These are the activations of a small neural network, seen along a few directions. Each row is one input.
In each table, some parts of the input vary, and every possible input appears once, in random order.
A made-up example of a description, with smaller parts first: one of 8 places around a ring, together with either a single point or one of 9 places around a ring or (one of 3 separate values, together with one of 6 places along a line).
Shared parts are said once, and a part with two or three values counts as separate values.

Other details of the inputs vary at random and push rows far along three fixed directions, the same in every table; ignore that.
These rows show it; all are for the same input, with only those details redrawn:
[  7 -21  -8  -6   5  -6  -8   0   4 -18 -29   3  -6]
[ 9 -9 10 24 15 -2 11 -3 13  1 13 -2 16]
[ 12 -13  26 -10  -5   6   8  -7 -19  18 -15   9   1]
[  5 -15 -17  25  20 -12  -2   2  31 -28  -1  -6   9]
[  6   8 -29 -12  -7   4 -12  -3  -2  -7  -6  11  -7]
[ 12 -14  25  -8  -4   5   7  -7 -18  16 -15   8   1]
[ 9 -5 17 25 13  5 16 -5  9 12 18 -2 19]
[ 10 -17  19  -7  -1   3   4  -5 -11   8 -19   5   0]

Rows:
x1: [ -4  28 -22   1 -12 -17 -14   1 -11  -1  -6 -23 -32]
x2: [ -7 -12  23  -7 -12 -10  10  -5  -3   6 -21   5   2]
x3: [  8 -15  23  -4   4   8   5  -8 -19  11   1   5  -3]
x4: [-7 -3 18 23 20  2  9 17  9 -3 22 -8 17]
x5: [-2 24 -9  1 -3 12 -3  4  0 30 30  9 11]
x6: [  1  18  -6 -14 -11  19  -5   1 -23  -3   6  13  -8]
x7: [  4 -19  20 -12   3  10   7 -11 -11   3 -11  -3  -4]
x8: [ 2 -6 13 30  4 -5 10 -4 12 -3  8 -2 26]
x9: [ -8   3 -29 -15   2   5 -17   8  -2  -1   3   4 -12]
x10: [ -5 -12  15  -8   5   0  13  -6  -3   6   0   1 -12]
x11: [ -9  24  -9  15 -12  -3  10  -3   4  16  29  13  11]
x12: [-3 27 -4  5 -8 12 13 -6 -5 35 35 16  1]
x13: [-11  25  -9  -6  -5  10   4   2  -1  -4  22   7  -9]
x14: [ -5  11 -36 -21  -4  -3 -21   7  14 -10  -5   3  -4]
x15: [  1 -11  25 -15  -5  -3  16  -6  -9  18 -12   6  -6]
x16: [  1 -20   1 -12 -10 -11  -7  -5   1 -23 -39   0   4]
x17: [ 12  36   5  -1 -23   6  -2  -7 -33  27   9 -25 -14]
x18: [ -7 -12  11  28  20  -2  17  -1  15   4  26  -3   0]
x19: [  3  -6  31 -10  -1  13   9  -4 -17  -3  -7  -1   2]
x20: [  1   1   0  42  17 -28  -8  17  25 -14  11 -50   3]
x21: [  8 -26   0 -13   1  -6  -6  -1  -4 -14 -39   5  -9]
x22: [-10  21 -23  -3   5   4 -10  13  12 -18  23  -5   6]
x23: [ -7  19  -4  -8 -20   4  -9   4 -10  21   6  13  12]
x24: [-14  15 -30  -8  -4   3 -10  11   2 -23   2  12 -22]
x25: [-10 -10  -7  17   8 -17  -5   9  32 -21  -5 -12  23]
x26: [  4  11 -38 -17  -7   2 -14  -6   9 -18  -7   5  -6]
x27: [ -7 -25  -5 -19  11  -7 -14   7   7 -18 -25  -8 -11]
Question: What is each input in this table made of?
Answer: one of 3 separate values, together with either a single point or (one of 2 separate values, together with one of 4 places along a line)
Question: The inputs of x25 and x16 match in every part but the choice among 3 separate values. If x9 is changed in the same way as x25 into x16, which row does it become?
Answer: x3
Question: Change only the choice among 2 separate values in x16. List by row number the other rows that result.
Answer: x8

Rows:
x28: [  3  -1  20  17   7  -2  11   1   1  10  13 -10   8]
x29: [ -2  14 -18 -14 -10   9  -6  -3  -6   5   6  14  -5]
x30: [ -2   5  16  20   7  -2  12   1   5  10  23 -10  12]
x31: [  1   7 -10  -7  -7   1  -6  -2  -6  -1  -5  -2 -10]
x32: [-1 10  4 13  4  7 14 -4  6 13 29  6 13]
x33: [ -1   1 -15  39  22 -13   3   3  33 -23  23 -18  12]
x34: [ -5 -12 -40   5  14 -11 -18   9  32 -48 -14  -1  -4]
x35: [ -4  17 -14 -10 -10   2  -8   2  -7   3   5   1  -8]
x36: [ -2  -4 -14 -15  -4   1  -8   0   1  -9 -13  10  -8]
x37: [  5 -13  32 -14  -4  10  10  -3 -21  18 -11   9   3]
x38: [  2  -5  -2  -6  -4  -4  -5   0   0  -3 -13   3   2]
x39: [ -3  10 -24 -17 -10   5  -9  -1  -3  -3  -3  15 -10]
x40: [ -1 -20  15   2   6 -10  -1   5   2 -10 -24 -10  -5]
x41: [ 1  9  7  9  4 10 10 -3  1 12 26  5 15]
x42: [ 1 -9  7  8 10  0  6  0  8 -2  6  1  9]
x43: [ -2  19 -18 -10  -9  10  -3  -4  -4   8  14  15  -2]
x44: [  1 -14  18   9  10   1  11  -1   5   2   3  -1  11]
x45: [  1 -11  42 -10  -7   3  10  -2 -25  24 -13  -2  -3]
x46: [  3 -22  13  -1   2  -8   0   1   2  -7 -25  -1   3]
x47: [ -2  11 -20 -16 -10   7  -8  -2  -5   1   1  14  -7]
x48: [  2 -11  13   2   4  -6   1   0  -2  -2 -12  -9  -3]
x49: [ -2  14 -19 -13  -9   7  -5  -3  -4   4   7  15  -5]
x50: [-1 16 -4  5 -2  3  1  1 -2  9 17 -4  1]
x51: [ -2  10 -17 -13  -8  -1 -12   3  -5  -4  -8  -1 -12]
x52: [ -3   9 -25  31  16 -10  -3   6  31 -22  24 -15   7]
x53: [  3 -19  10   1   4  -9  -1   1  -1 -11 -24  -9  -8]
x54: [  1 -15  18   0   5   0   8  -2  -1   4  -6   4   5]
x55: [  1 -16  10  -1   7   0   3   1   3  -9 -11   2   4]
x56: [ 2 12  7 14  1  3  9 -2 -2 15 23 -7  7]
x57: [  2 -26  18  -1   3  -9   0   1   1  -7 -29  -2   3]
x58: [ -1   8 -19 -17 -10  -1 -15   3  -6  -7 -13   1 -16]
x59: [ 2 -4 12  9  5 -3  4  0  0  3  1 -9  2]
x60: [  1  -6  -1  -6  -4  -3  -4   0   1  -3 -14   2   2]
x61: [ 0 13 -8  3  0  9  4 -3  2  8 23  7  8]
x62: [  1 -20  15   0   5  -9  -1   4   1  -9 -23 -10  -6]
x63: [  0   6  16  21   7   0  13   0   4  13  23 -11  12]
x64: [ -2  17 -19  -7  -6  11  -4  -3  -2   4  16  11   1]
x65: [ -1  22  10 -19 -20  13   2  -3 -30  31  10   7  -6]
x66: [  3  -4  -2  -2  -1  -5  -5   0  -2  -7 -12  -5  -8]
x67: [  0   1 -13 -12  -6  -4 -12   1  -3 -10 -17  -3 -14]
Question: What is each input in this table made of?
Answer: one of 4 separate values, together with either a single point or one of 4 places along a line or one of 5 places along a line

Rows:
x68: [ -3 -42   8 -12  14 -11  -6   7   4 -40 -50   3 -24]
x69: [ -6 -39   9 -13   1 -20  -9  12  10 -31 -56   7  -8]
x70: [ 16 -15  54  13  -3 -13  17  -6 -25  27 -19 -24   0]
x71: [ -8  35 -11 -16 -22  15  -1  -2 -15  22  27  17  13]
x72: [ -8  13 -55 -43 -12   7 -25   1  -2 -18 -14  21 -41]
x73: [  2  10  -7 -42 -10  21 -14   2 -31   8 -12  11 -19]
x74: [ -8 -13 -25  20  19 -13 -15  17  40 -35   0 -12  19]
x75: [ 17  -8  33   9   4   8  13  -8 -12  24   5  -4  23]
x76: [  9 -13  23  11   0   0  13 -16  -6  24   4   9   7]
x77: [  9  19   3  45  10  10  27 -13  17  18  50  -1  30]
x78: [ -7  27  -9 -25 -24  11   2  -4 -17  38  18  26  -1]
x79: [ -4 -18  16   9  19   2  10   1   6 -17   1  -7   3]
x80: [  4  14 -49  47  23 -10  -1  -2  55 -42  36 -15  25]
x81: [-12  44 -35 -14 -24  -5 -25   6  -6   8   9  -5 -14]
x82: [  0 -11  45  13   6  -3  16   5 -17  16   0 -26 -13]
Question: The inputs of x68 and x77 match in every part but one. If x82 is changed in the same way as x68 into x77, which row does it become?
Answer: x70
Question: What is each input in this table made of?
Answer: one of 3 separate values, together with either a single point or one of 4 places along a line
Question: A walk changes only the place on the line of 4. It starts at x78 and steps to x69. List the rest of the walk in order.
Answer: x71, x74
Question: Change only the place on the line of 4 in x75. List by row number the other rows that result.
Answer: x76, x77, x80
